A small network was shown many inputs. Here are its activations along a few directions, one row for each input.
In each table, some parts of the input vary, and every possible input appears once, in random order.
A made-up example of a description, with smaller parts first: values(2) and (point or line(11) or (line(4) and ring(8))).
Shared parts are said once, and a part with two or three values counts as separate values.

A family of inputs:
x1: [-37.7   4.9  -0.9  -8.5  24.8  50.8  46.8 -42.7 -83.8 -52.2  71.7   2.4]
x2: [-24.4  13.5 -41.4  -9.8 -17.5 -20.6 -32.2  44.9  58.2  32.9   0.9  26.1]
x3: [-20.2  -5.6  -5.8 -11.5   0.4   8.0  64.5 -57.8 -48.9 -84.1  27.3 -35.5]
x4: [-11.1 -34.6  24.7 -41.6  -1.4   9.6 -29.0  22.6  11.3   4.4 -10.8  75.7]
x5: [ 63.0  12.8  -7.1  33.7 -18.1 -37.5   4.9  37.6  25.3  34.2 -25.7 -24.0]
x6: [-39.1  12.4  -8.5   9.1  39.2  39.0  28.5 -55.1 -64.8 -42.8  79.9 -12.5]
x7: [-53.1  38.4 -12.6  18.9  40.8  23.0  25.7 -37.9 -70.1 -33.8  75.3 -21.3]
x8: [-12.5 -27.1  17.3 -24.3  12.5  -1.6 -48.1  10.0  30.3  13.8  -3.4  61.7]
x9: [ 20.5  24.2  20.7 -12.3  62.8 -21.3 -50.2  22.6   9.8  27.3 -41.9  12.2]
x10: [ 56.6  28.8  26.2  15.0  38.2 -14.5  -9.2  17.0  22.7  42.7 -50.0 -13.9]
x11: [-28.3  -1.2 -26.9  -3.5 -30.4 -10.5 -29.8  46.3  52.1  20.1  -0.6  29.5]
x12: [-22.5  13.8  -1.3 -20.5  26.8 -26.7 -53.1  25.0  30.8  35.0  -6.6  50.1]
x13: [ 67.4 -19.9  52.6  -6.5   9.6  22.4  14.9  14.5   3.1  11.6 -54.5  12.4]
x14: [-14.5 -27.7 -22.9 -13.7 -32.1   4.8 -27.1  29.9  57.8  11.5   4.1  38.0]
x15: [-69.5  26.0 -48.0  10.8   4.6   0.6  21.8 -63.1 -45.8   8.6  22.4 -35.8]
x16: [ 28.0 -21.6  -5.0  -0.9 -68.7  -0.8 -11.6  32.0  50.9  19.0   1.5  -9.4]
x17: [ 16.6   9.4  35.2  -5.9  49.7 -11.4 -47.7  24.1   3.8  14.5 -43.4  15.5]
x18: [ 66.8 -12.2  45.3  11.2  23.7  10.9  -4.1   1.9  22.2  21.2 -47.2  -2.2]
x19: [ 73.7 -35.7  19.0  12.1 -46.3  -0.8  28.5  35.0   5.7   3.1 -30.2   2.4]
x20: [ 14.1   4.6  -9.1   9.1 -66.8 -16.0 -14.4  48.4  45.1  27.4  -3.1 -17.6]
x21: [-57.7 -22.3 -21.6 -10.5 -24.3  38.7  45.5 -66.2 -65.7 -23.0  17.6  -8.3]
x22: [-13.1 -35.3 -15.2 -31.2 -45.6  16.2  -8.1  42.4  38.6   2.0  -3.4  52.3]
x23: [ 29.1 -29.1   2.6 -18.4 -81.8  10.6   7.1  44.5  31.7   9.4  -6.0   5.2]
x24: [-35.8  28.0 -17.6  16.1  16.4 -20.0  43.2 -53.0 -35.3 -65.7  31.0 -59.3]
x25: [ 52.7  14.0  40.8  21.2  25.2  -4.4  -6.8  18.5  16.6  29.8 -51.6 -10.4]
x26: [-73.2  11.4 -33.5  17.1  -8.6  10.8  23.9 -61.6 -51.9  -4.4  20.8 -32.0]
x27: [ 30.5 -16.7  39.5 -15.9  48.4   3.8 -45.2   7.5   9.4   6.0 -39.0  23.8]
x28: [-26.3  -0.9  13.1 -14.1  13.9 -16.9 -50.7  26.5  24.7  22.3  -8.1  53.3]
x29: [-59.1 -14.9 -29.4   7.2 -10.3  26.7  26.8 -78.7 -46.6 -13.3  25.4 -23.4]
x30: [-49.3  53.0 -27.0  12.6  54.1  12.6  23.7 -39.2 -64.1 -20.9  77.1 -25.2]
x31: [ 73.1 -28.2  11.6  29.9 -32.7 -12.3   9.8  22.5  24.9  12.7 -22.8 -12.3]
x32: [-31.9  42.7 -32.1   9.6  29.7 -30.5  41.2 -54.4 -29.2 -52.8  32.8 -63.3]
x33: [-21.4   1.8 -13.5   6.3  14.7  -4.3  46.0 -70.2 -29.8 -74.6  35.4 -50.8]
x34: [ 31.5 -24.2  46.9 -33.3  34.3  15.1 -26.1  20.2  -9.6  -3.4 -46.2  38.0]
x35: [ 18.0  19.3 -23.6   2.8 -54.1 -25.9 -16.6  47.0  51.3  40.2  -1.5 -21.0]
x36: [ 59.0  -1.9   7.4  39.8 -30.9 -27.5   7.0  38.9  19.2  21.2 -27.2 -20.5]
Question: Changing only one part turns x5 into x36. The same change can be made to x15. Which row results?
Answer: x26
Question: Describe the family of inputs behind these rows.
Answer: line(4) and (values(3) or ring(6))
Question: Change only the ring(6) part in x11. List by row number the other rows that result.
Answer: x17, x20, x25, x28, x36
Question: Change only the values(3) part in x3. List by row number the other rows that result.
Answer: x1, x21
Question: Change only the values(3) part in x7. List by row number the other rows that result.
Answer: x24, x26

A family of inputs:
x37: [-21.2 -21.3 -16.9 -29.2 -34.9  -8.2 -40.6  23.6  56.6   3.5  -6.2  25.5]
x38: [  7.3 -15.6  -9.5   3.5 -32.9  12.6 -28.8  42.2  28.5  25.8  26.1  32.0]
x39: [ 31.8  -3.5  -1.2  31.8 -27.0 -33.0   3.1   8.3  22.4  22.7 -48.7 -30.5]
x40: [-53.0  39.4 -54.1  18.3 -12.0 -17.3  53.4 -46.2 -35.8 -44.4  82.8 -60.8]
x41: [ 45.5 -17.5  28.3 -12.3  17.9 -11.5 -13.7   2.1  36.0  -9.2 -44.6  -6.4]
x42: [ 74.4 -11.7  35.7  20.5  20.0   9.6  -1.3  21.1   7.4  13.4 -12.3  -0.1]
x43: [-84.8 -22.0 -36.9 -17.4 -20.6  42.0  29.5 -64.4 -64.6 -34.8  54.1  -0.3]
x44: [-12.8  13.2 -19.2  -6.4 -29.7   2.1 -31.0  37.5  21.5  49.7  -8.2   8.4]
x45: [-25.6 -19.9  -5.0  11.0 -19.0  35.3  69.7 -75.3 -75.2 -51.5  25.0 -48.7]
x46: [  4.4  -9.0  17.7   0.7  14.0  17.2 -35.7  34.5  22.0  29.8  15.6  48.8]
x47: [-47.9  -2.7  16.0 -10.3  45.5  43.6  31.1 -86.2 -88.4 -45.3  18.8   6.2]
x48: [-15.9  20.0   7.9  -9.2  17.3   6.8 -37.9  29.8  15.0  53.8 -18.8  25.1]
x49: [ -4.6 -15.4  19.9 -33.0   9.1   2.6 -31.4  53.3  24.4   4.0  -8.7  68.0]
x50: [ 10.8 -22.9 -15.5 -14.6 -55.3 -14.7  -3.8  15.0  62.5   2.6 -12.2  -0.9]
x51: [-27.4  -5.5 -32.4   3.1 -28.2 -25.6 -37.6  18.8  33.0  39.2 -19.7  18.1]
x52: [ 30.5 -23.4  -5.7 -15.6 -58.2  -8.3  12.5  52.4  36.7  -0.8  -4.0  24.8]
x53: [ 40.1  -1.6  12.8  20.4  24.8 -28.9 -10.2  -2.6  11.8  26.9 -58.7 -14.3]
x54: [-89.8  -8.9  -8.0 -15.0  23.4  49.5  24.7 -74.0 -69.5 -34.6  38.4  21.5]
x55: [ -1.6 -22.0  -7.2 -30.2 -37.8  -2.0 -24.4  60.9  31.0   0.1   2.0  51.1]
x56: [ 11.3   7.7  18.1   5.1  41.5 -27.3 -38.2  -1.3   7.3  32.6 -50.0  19.7]
x57: [-17.0 -18.4   9.0  -0.5  32.0  39.6  56.8 -86.0 -85.9 -47.4  15.2 -32.6]
x58: [ 65.2 -18.1  38.2 -13.2  15.0  -5.2   2.9  39.7  10.2 -12.4 -36.6  19.1]
x59: [ 19.5  11.9 -18.0   8.3 -50.0  -4.2   6.2  29.2  26.8  49.1 -14.4 -18.3]
x60: [-25.3  48.9 -37.7  38.1  15.4  -4.2  62.1 -51.1 -44.6 -61.9  52.6 -78.2]
x61: [-46.4  54.2  -5.2   6.1  77.0 -12.2  17.0 -57.6 -66.8 -50.6  60.2 -33.6]
x62: [-24.3 -14.7  10.0 -32.0  12.1  -3.6 -47.6  15.7  50.2   7.4 -16.9  42.3]
x63: [ 37.0 -19.5  14.5  -0.9 -33.5 -15.6  -0.5  13.0  46.6 -13.3 -34.6 -22.4]
x64: [-85.3  40.4 -55.8   3.7   7.8 -10.7  16.6 -37.7 -41.2 -43.8  89.0 -34.2]
x65: [ 17.0  -8.3  33.4 -27.5  34.3  -9.9 -41.4   3.5  31.5  -3.4 -36.1  27.2]
x66: [-52.2 -23.3 -35.1  -2.9 -40.8  35.9  66.3 -73.1 -59.0 -35.6  47.5 -26.9]
x67: [ 56.7 -20.0  24.3  -1.9 -36.3  -9.3  16.0  50.4  20.7 -16.5 -26.7   3.1]
x68: [ 36.7  -8.9  43.3 -28.3  31.4  -3.7 -24.8  41.2   5.5  -6.7 -28.1  52.6]
x69: [-17.5  45.0 -10.0  21.1  60.8 -13.8  44.2 -58.7 -62.2 -56.1  51.2 -66.8]
x70: [ 46.1  -2.5  41.1   5.5  36.3  11.0 -29.1  22.5   2.9  19.2  -3.7  33.4]
x71: [-30.7   1.1  -5.4   0.3  19.3 -21.0 -44.7  10.8  26.4  43.3 -30.5  35.1]
x72: [ 39.6 -17.1  -8.1  18.2 -53.1   6.3   8.2  33.7  33.9  25.0  20.1   5.6]
x73: [ 54.3  17.4  25.8  10.7  23.0  -0.8  -3.4  16.5   0.2  37.5 -46.6 -23.9]
x74: [  5.2  -7.0 -31.2  17.9 -48.8 -32.1  -0.4  10.4  38.6  38.6 -26.1  -8.9]
x75: [-87.4  53.1 -42.7   6.9  60.3   7.9  15.8 -49.0 -40.7 -41.7  71.1 -13.8]
x76: [ 25.8  26.7  31.1  -4.4  39.4   0.7 -31.2  17.9  -4.2  43.2 -38.0   9.7]
x77: [ 65.8 -13.6  21.8  31.8 -31.2   5.5  11.7  31.9  17.8   9.3  -2.4 -16.0]
x78: [ 45.9  15.4  11.8  21.9 -28.1  -4.9   9.7  27.3  10.6  33.3 -36.8 -39.8]
Question: Describe the family of inputs behind these rows.
Answer: ring(6) and (values(2) or ring(5))
Question: Changing only the ring(6) part turns x52 into x67. The same change can be made to x50. Which row results?
Answer: x63
Question: A walk changes only the ring(6) part. It starts at x74 and steps to x51. List the rest of the walk in order.
Answer: x71, x56, x53, x39
Question: Change only the values(2) part in x43. List by row number the other rows that result.
Answer: x64
Question: List by row number the other rows that have the ring(6) part in common with x42.
Answer: x41, x53, x57, x58, x69, x73
